These are the activations of a small neural network, seen along a few directions. Each row is one input.
Each table varies a few parts of the input and shows all the possible inputs, shuffled.
A made-up example of a description, with smaller parts first: values(3) and (point or line(11) or (ring(5) and line(6))).
Shared parts are said once, and a part with two or three values counts as separate values.
(in the rows, 128 means zero)

Other details of the inputs shift rows strongly along three fixed directions, in all tables alike. That doesn't count.

A family of inputs:
row 1: [138 150 140 196  92 141 111 146 162  77 124 113]
row 2: [186 133 185 169 120 128 132 188  82 178 114  65]
row 3: [115 107 145  47 151 125 146 175 104 153 119 131]
row 4: [ 50 114 110 142 150 128 153 107 145 144 128 208]
row 5: [202 134 176 154 144 177  80 168 121 181 107  79]
row 6: [105  79 102 164  98  90 150  94 125 120 137 130]
row 7: [132 140 165  86 182 176 155 141 140 189  76 165]
row 8: [ 83 117 120 116 156 147 182 118 147  87 138 194]
row 9: [ 66 111 143 112 159 136 156  87 172 108 136 174]
row 10: [142 125 162 196  94 170 122 139 149 102 101 148]
row 11: [134 120 181 195 113 181 122 146 157 111 157 119]
row 12: [ 72 106 107 113 129 135 142  66 155 106 150 165]
row 13: [117 148 135  96 187 117 145 159  90 188 132 159]
row 14: [155 135 104  71 179 132 134 134 101 152  94 143]
row 15: [106 125 124 133 111 127 136  97 144  95 185 131]
row 16: [ 74 116 104 115 147 157 169  99 165 108 114 189]
row 17: [126  94 126  52 147 125 126 162 116 170  94 135]
row 18: [165 170 111  90 148 108 112 141 107 134 114  83]
row 19: [161 132 222 139 124 174 101 235 148 178  64  93]
row 20: [131 126 174 192 114 159 101 135 164 106 137 104]
row 21: [ 69  88 127 121 159 159 149  80 152 114 133 177]
row 22: [ 92 110  87 110 119  93 164  79 113  51 171 172]
row 23: [148 130  92 113 108  32 112 104  58 126 144  45]
row 24: [115 142  75 134  91 106 141 102 137  65 183 121]
row 25: [144 127 114 181  68 131  90 100 162 104 168  99]
row 26: [122 101 140 100 168 114 159 127  80 185  86 126]
row 27: [166 175  82  79 109  58  94  98  94 116 156  59]
row 28: [171 157  85  93 113  55  91 103  64  87 142  72]
row 29: [157 119 128  79 178 133 139 129  95 151  87 160]
row 30: [136 139 134  96 174 162 141 144 115 151  79 153]
row 31: [112 105 112  49 128 110 119 145 100 151 106 116]
row 32: [125 138  94 208  71 102  89 126 142 125 164 125]
row 33: [143 149 170 184  92 168 140 151 176 119 146 133]
row 34: [152 138 116 191  80 155 113 136 175 105 131 119]
row 35: [112 153 154 210 107 124 105 157 156 136 133 133]
row 36: [182 158  61  81 100  70  91  92  93 133 158  70]
Each input here is: line(4) and (values(3) or line(6)).
Changing only the line(4) part turns row 22 into row 10. The same change can be made to row 15. Which row results?
Answer: row 12

A family of inputs:
row 37: [147 143 131 143 117 118  92 130 116 140 138  92]
row 38: [ 80 116 120 133 149 145 168  97 172 108 117 198]
row 39: [133 142 124  70 191 109 158 128  83 141 118 146]
row 40: [125 144 103 198  65 127 106 123 160  89 160 122]
row 41: [130 139 143 187  95 157 110 138 167 122 148 121]
row 42: [127 130 131 110 123 143 123 149 140 133 122 126]
row 43: [105 114 147 164 140 179 155 121 173 111 109 192]
row 44: [102 124 129  95 182 129 147 126 121 156  97 171]
row 45: [118 122  69  64 116  63 103  97  90 106 150  97]
row 46: [116 119 150  90 181 136 152 137 112 182 112 154]
row 47: [161 139 120 140 115 135 102 115 123 118 146 101]
row 48: [154 145 170 129 159 168 126 147 143 168 100 127]
row 49: [183 155 138  97 120 130  97 156 111 149 105  74]
row 50: [160 130 134 134  91 112 102 161 114 140 131  83]
row 51: [ 96 117 180 173 146 170 168 134 169 109 132 174]
row 52: [124 120 113 217  58 110 115 117 141  93 148 109]
row 53: [108 119 129 142 133 128 149 133 133 141 122 163]
row 54: [188 144 138  98 125 144  97 155 101 142 109  82]
row 55: [ 77 108  74  92 105  74 152  76 118  47 178 133]
row 56: [157 127 165 147 141 141 120 153 107 177 108  99]
row 57: [ 97  92  80  65 136  71 144  93  93 117 138 124]
Changing only one part turns row 45 into row 44. The same change can be made to row 42. Which row results?
Answer: row 40
What do these inputs look like to the network?
Answer: values(3) and (point or line(6))
Change only the line(6) part in row 46. List by row number the other rows that result.
Answer: row 37, row 41, row 47, row 48, row 56
Change only the values(3) part in row 55. List by row number the other rows that result.
Answer: row 39, row 51

A family of inputs:
row 58: [160 148 144  82 136  97 122 158  72 184 122  66]
row 59: [101 136 107 167 109 146 126  84 156 123 162 156]
row 60: [161 176 172 154 126 153  90 151 127 150 133  90]
row 61: [102 135 130 151 118 129 141 106 163  91 169 138]
row 62: [199 164 165 218  89 149 101 136 143 115 123  99]
row 63: [164 195 117 200  56 127  87 214 152 126 108 128]
row 64: [ 96 108 115 143 106 132 111 119 169  78 131 137]
row 65: [114 133 159 127 190 157 137 136 142 133 112 158]
row 66: [ 76 101  45 102  58  34 129  60  94  61 222 106]
row 67: [ 92  94 130 156  97 122 148 132 135 102 161 135]
row 68: [116 120 150  96 147 160 142 131 165 166  95 164]
row 69: [127 138  80 105 151  97 152  71 113 104 144 137]
row 70: [ 97 142  94  94 157 103 127  85 115 103 160 131]
row 71: [ 97 127 127  21 186 131 135 121 115 166  97 153]
row 72: [126 134 156 120 180 151 145 120 156 162 122 167]
row 73: [121 128 167 108 172 163 148 143 140 139 141 167]
row 74: [197 152  93  70 130  99 100 129  82 150 101  67]
row 75: [111 106  57  86 134 107 114  89 124 119 133 142]
row 76: [ 87 114 123 133  98 130 105 114 174  91 141 141]
row 77: [ 97  94 133 108 130 107 143 132 117 129 155 142]
row 78: [142 130 171 117 172 165 163 137 119 120 117 174]
row 79: [ 90 117  65  90  93  93 137  87 141  70 163 116]
row 80: [116 103 158 133 166 140 171 138 127 165  82 160]
row 81: [166 155 164 128  96 158 106 173 144 149 111  81]
row 82: [107 117 110  48 192  85 149 116  59 154 100 125]
row 83: [109 108 161 124 160 141 182 152 119 146  92 142]
row 84: [124 133 158 122 184 158 162 142 145 130 117 153]
row 85: [106 131  98 174 117 147 127  89 155 114 160 150]
row 86: [105 125  98  16 187 111 127 115 100 148 107 132]
row 87: [121 130 107 177 115 139 132  80 138  96 140 162]
row 88: [113 108 124  57 197 101 160 122  94 193 102 144]
row 89: [176 159  48 140 100  77  69  86  84 110 180  64]
row 90: [ 89 111  59  87 119  67 124  70  86 145 162 125]
row 91: [112 139 121 162 116 137 162 104 148  72 147 134]
row 92: [164 139  69  78  68  71  71 118  94  91 186  58]
row 93: [181 179 108  90 156  99  96 124  60 132 127  62]
row 94: [ 97 115 123 129  93 132 130 120 178  90 144 135]
row 95: [ 98 105 172 115 160 135 162 153 138 163 112 148]
row 96: [171 150 156 145 110 160  93 170 129 129  87  82]
row 97: [183 131 167 173 109 119 112 154 105 157  98  96]
row 98: [100 102 141 136 160 150 145 136 127 186 102 158]
row 99: [ 99 143 130 149 110 135 149 101 159  95 167 137]
row 100: [189 136 147 149 114 148  91 166 149 150  98  93]
row 101: [160 138  61  87 109  46  70 103  49 167 162  54]
row 102: [103 102 137 163  98 107 159 115 130  88 132 138]
row 103: [122 126 113 170 128 125 135  94 164  96 154 148]
row 104: [120 120 150  99 155 168 170 150 148 126  80 149]
row 105: [125 119  94  15 181  97 129 104 112 167 113 144]
row 106: [108 118 136 105 145 176 130 131 154 177  95 169]
row 107: [122 129 160 113 174 171 158 144 135 135 135 162]
row 108: [ 87 105 172 118 166 134 136 145 134 164 109 154]
row 109: [109  94 140 141 166 143 141 140 126 177  97 161]
row 110: [ 84  97 129 168 113 106 125 121 141  98 141 132]
row 111: [107 101 163 122 161 129 149 136 143 180 108 160]
row 112: [132 115  97  66 146 103 142  90 116 118 103 153]
row 113: [116 116 125 137  91 132 146 113 157  68 121 142]
row 114: [100 108  99 147  93 141 105 105 172 118 140 153]
row 115: [183 137  98 102 131  78  93 122  38 171 112  77]
row 116: [183 168  94  95 149 106  78 115  77 176 149  81]
row 117: [110 111  89 158  91 148 127 102 155  98 119 148]
row 118: [189 136 169 178  61 161  96 173 140  94 119  97]
row 119: [102 137 121 155 119 137 151 107 159  86 164 133]
row 120: [108 106 115 179  52 149 136 124 174  42 152 138]
row 121: [165 146 109  79  87 111  90 141 100 124 154  74]
row 122: [135 132 160 119 172 173 169 144 124 123 118 162]
row 123: [104 145  76  34 181  68 117  72  83 121 166 124]
row 124: [115 133  97 181 115 147 138  87 143  99 143 151]
row 125: [100  85 130 161 104 116 144 136 135  94 156 138]
row 126: [191 152 166 158 133 158 105 175 118 130 140  93]
row 127: [109 139 121 159 112 130 138  85 166 113 162 150]
row 128: [ 92 106 128 161  93 107 141 102 153 131 147 141]
row 129: [111  99 116 134  97 140 129 133 161  74 148 143]
row 130: [139 141 177 203  70 135  88 164 138 141 134  78]
row 131: [176 138 157 129 102 166 100 186 132 137 120  88]
row 132: [122 114 142 103 156 161 144 137 165 158  91 159]
row 133: [178 148 166 143 106 151  86 163 124 124  86  93]
row 134: [ 86 103 127 159 101 114 156 124 145 105 149 124]
row 135: [140 144 144  56 212 131 175 119  90 143  98 156]
row 136: [190 142 142 157 100 161  86 153 121 150  85 105]
row 137: [ 76 104 129 164 106 113 129 118 142 106 146 129]
row 138: [109 136 132 165 120 127 130  91 140  69 141 151]
row 139: [100 185  85 179 109 103 143 146 151  96 146 189]
row 140: [117 135 168 106 165 169 157 137 136 143 138 167]
row 141: [188 167 153 168 129 150 103 147 135 158 128  90]
row 142: [175 142 133 155 103 169  80 163 138 169 103  92]
row 143: [106  99 162 123 169 135 169 157 130 151 102 145]
row 144: [176 125 160 174 119 121 104 167 121 168 109  86]
row 145: [106 106 174 127 164 133 149 139 112 143  85 160]
row 146: [170 133 143 185 108 142 105 160 100 171  98  88]
row 147: [105 109 113 138 101 132 138 124 171  76 135 131]
row 148: [172 125 174 161 113 146 128 190  97 147 110  89]
row 149: [158 187  61 107 110  29 100 176  49 159 132  97]
row 150: [122  95 176 119 155 141 167 153 106 139 102 166]
Changing only one part turns row 139 into row 63. The same change can be made to row 70. Which row results?
Answer: row 86
Changing only one part turns row 60 into row 130. The same change can be made to row 99. Which row results?
Answer: row 58
Changing only one part turns row 138 into row 145. The same change can be made to row 122. Which row results?
Answer: row 148
What do these inputs look like to the network?
Answer: values(3) and (point or (line(5) and line(6)))
Change only the values(3) part in row 140. List by row number the other rows that result.
Answer: row 66, row 121
A walk changes only the line(5) part. It starts at row 125 and steps to row 143. List the rest of the walk in order.
Answer: row 110, row 144, row 109
Change only the line(6) part in row 111. List by row number the other rows that result.
Answer: row 80, row 88, row 97, row 128, row 144
Change only the values(3) part in row 106. List by row number the other rows that result.
Answer: row 59, row 90
